Each row below holds a small network's activations on one input, seen along a few directions.
In each table, some parts of the input vary, and every possible input appears once, in random order.
A made-up example of a description, with smaller parts first: values(3) and (point or line(11) or (line(4) and ring(5))).
Shared parts are said once, and a part with two or three values counts as separate values.
In the rows, zero is written as 128.

Other details of the inputs shift rows strongly along two fixed directions, in all tables alike. That doesn't count.

Rows:
x1: [133 108 123 144 145 112  99 105 141 138 124 162  82 156 104]
x2: [150 146 113 132 151 138 129 101 149 121  94 151 189 163 127]
x3: [119 134 118  99 133 123 152 112 134 122  95 103 155 147 122]
x4: [103 120 125 150 110 153 103  86 135 136 160 122  84 110 145]
x5: [150 128 105 133 191 103  82 144 180 127 124 165 152 159 114]
x6: [128 139 114 126 101 171 178  88 148 123 134  93 162 117 133]
x7: [123  89 170 137  75 125 143 166  69 132 155 114  95 106 136]
x8: [122 121 116 108 180  89  92 143 139 138  94 161 123 181 107]
x9: [ 93 106 144 129  91 135 134 121  74 141 158 108  40  99 120]
x10: [161 138 140 159 110 114 143 154 120 128 137 143 110 102 129]
x11: [122 112 144 163  99 144 153 129  94 149 172 138  62 101 128]
x12: [121 125 137 131  88 114 171 156  96 125 132 101  85  92 122]
x13: [102 120 110 116 175  84  49 111 154 126  92 157 113 180 117]
x14: [138 115 157 162 120  71 140 155  46 135  93 177  70 144 107]
x15: [136 117 126 110 109 186 130 116 170 122 151  92 206 127 154]
x16: [114 164 130  93 104 170 156 138 131 113 151  63 169  76 156]
x17: [153 129 146 142 159  59 106 171  90 133  79 189 119 154 111]
x18: [132 144 119 127  89 171 178 114 153 116 156  83 146  84 144]
x19: [116 142 103  85 183 126  89 143 168 118 133 115 176 141 132]
x20: [143 165 121 114 147 171 132 107 166 117 125 122 220 121 152]
Description of these inputs: values(2) and (point or line(4) or ring(5)).
Changing only the values(2) part turns x3 into x6. The same change can be made to x14. Which row results?
> x2
A walk changes only the line(4) part. It starts at x4 and steps to x1. List the rest of the walk in order.
> x11, x5
Which other rows does x19 become when the values(2) part takes its other values? List them by row number.
> x5

Rows:
x21: [136 127 149 131 130  67 130 152  64 131  99 146  64 137 110]
x22: [137 133 124 101 190  66  74 171 141 122  78 162 152 180 111]
x23: [137 156 114 115 154 137 119  96 169 121  87 138 197 159 138]
x24: [159 108 146 167  92 101 170 157  98 132 142 133  70 107 113]
x25: [169 144 112 142 179  71 124 141 157 126  72 179 137 180  96]
x26: [125  88 137 166 115  83 109 138 108 135 133 157  32 133 104]
x27: [154  98 156 194 124  52 110 174  81 142 112 213  75 131 113]
x28: [103 117 144 111  88 127 150 153  90 128 136  95 104 108 128]
x29: [135 113 151 151  77 143 152 126 106 129 139 120 117 103 137]
x30: [104 163  96  64 166 212 124  62 197 119 120  83 246 155 147]
x31: [107 155  84  97 168 155  97  76 190 117 113 108 169 147 130]
x32: [110 117 149 138  82 183 152 122  78 137 202  98 105  75 158]
x33: [ 92 140 118 111  95 200 134 103 135 136 200  69 117  55 168]
x34: [117 154 133 126  77 202 192 137 126 124 199  68 144  49 160]
x35: [138 108 106 105 181 122  83 111 181 122  86 152 192 202 108]
What is each input in this table made of?
> values(3) and (point or line(4))
Changing only the values(3) part turns x32 into x35. The same change can be made to x34. Which row results?
> x24
Which other rows does x31 become when the values(3) part takes its other values? List them by row number.
> x26, x33
Which other rows does x31 become when the line(4) part takes its other values? List them by row number.
> x23, x25, x30

Rows:
x36: [117 146 109  92 180 127  94 110 148 120  92 134 197 170 134]
x37: [145 107 140 138 106 129 163 150 118 129 144 121 133 122 126]
x38: [ 88  99 123 122 102 168 129 105 126 139 191  91  81 106 138]
x39: [150 139 109 116 149 112 117 123 190 106  84 124 206 160 131]
x40: [158 124 143 129 126 113 119 162 135 123 118 137 147 125 125]
x41: [ 98 129 127 109 104 164 173 128  98 129 172  79 117  89 138]
x42: [131 122 152 141  77 163 159 127  90 129 155 108 146  94 157]
x43: [114 136 124 132 122 102 138 131 107 121 119 120 100 115 127]
x44: [ 85 108 135 130  96 176 108  91 105 139 179 103  93 104 155]
x45: [ 89 127 103 109 123 159 100  81 173 122 150  86 127 121 148]
x46: [155 151 106 118 167 141 119  99 188 121  91 145 190 166 114]
x47: [109 148 123 139  97 148 162 116 114 126 157  98 105  77 149]
x48: [152 125 140 155 157  64  97 174 107 139 111 189  72 138 102]
x49: [117 136 132 106 122 152 130 122 121 123 120 109 182 133 151]
x50: [114 118 138 118  91 153 176 144 101 129 160  88 125 100 139]
x51: [122  89 139 157 126  90  92 114 109 146 118 173  28 158  94]
x52: [135 152 109 136 126 146 141 110 165 115 133 113 162 112 143]
x53: [108 109 134 125 127 129  80 128 132 138 157 126  74 120 127]
x54: [124 140 128 101 116 154 151 112 138 122 105 100 166 134 127]
x55: [153 136 139 148 124 126 126 153 125 130 147 143 114 103 127]
x56: [150 136  99 116 179 133 121 123 192 122 118 141 195 166 120]
x57: [138 120 146 140 142  68 106 176  85 134 113 165  67 129 103]
x58: [145 109 129 158 161  66 124 162 108 144 117 188  74 157  97]
x59: [149 112 156 144 126  67 113 188  90 133 106 164  82 134 108]
x60: [107 140 136 116  96 162 169 107  91 129 140  92 105  95 127]
x61: [126 152 106 107 182 135  95 107 163 126 101 148 196 165 139]
x62: [124 137 121 118 122 113 136 132 141 114 103 111 152 132 135]
x63: [163 113 144 182 144  76 107 149  95 140 110 206  96 155 115]
x64: [134 156 102 102 177 137 115  97 180 126  87 139 179 166 114]
x65: [139 126 149 136  72 166 179 118 107 128 139  99 129  96 132]
Changing only one part turns x62 into x54. The same change can be made to x39. Which row results?
> x65
What is each input in this table made of?
> values(5) and (point or ring(5))
Which other rows does x37 become when the ring(5) part takes its other values? List them by row number.
> x41, x50, x56, x58
List by row number the other rows that have the values(5) part in common with x61.
> x36, x42, x44, x49, x63
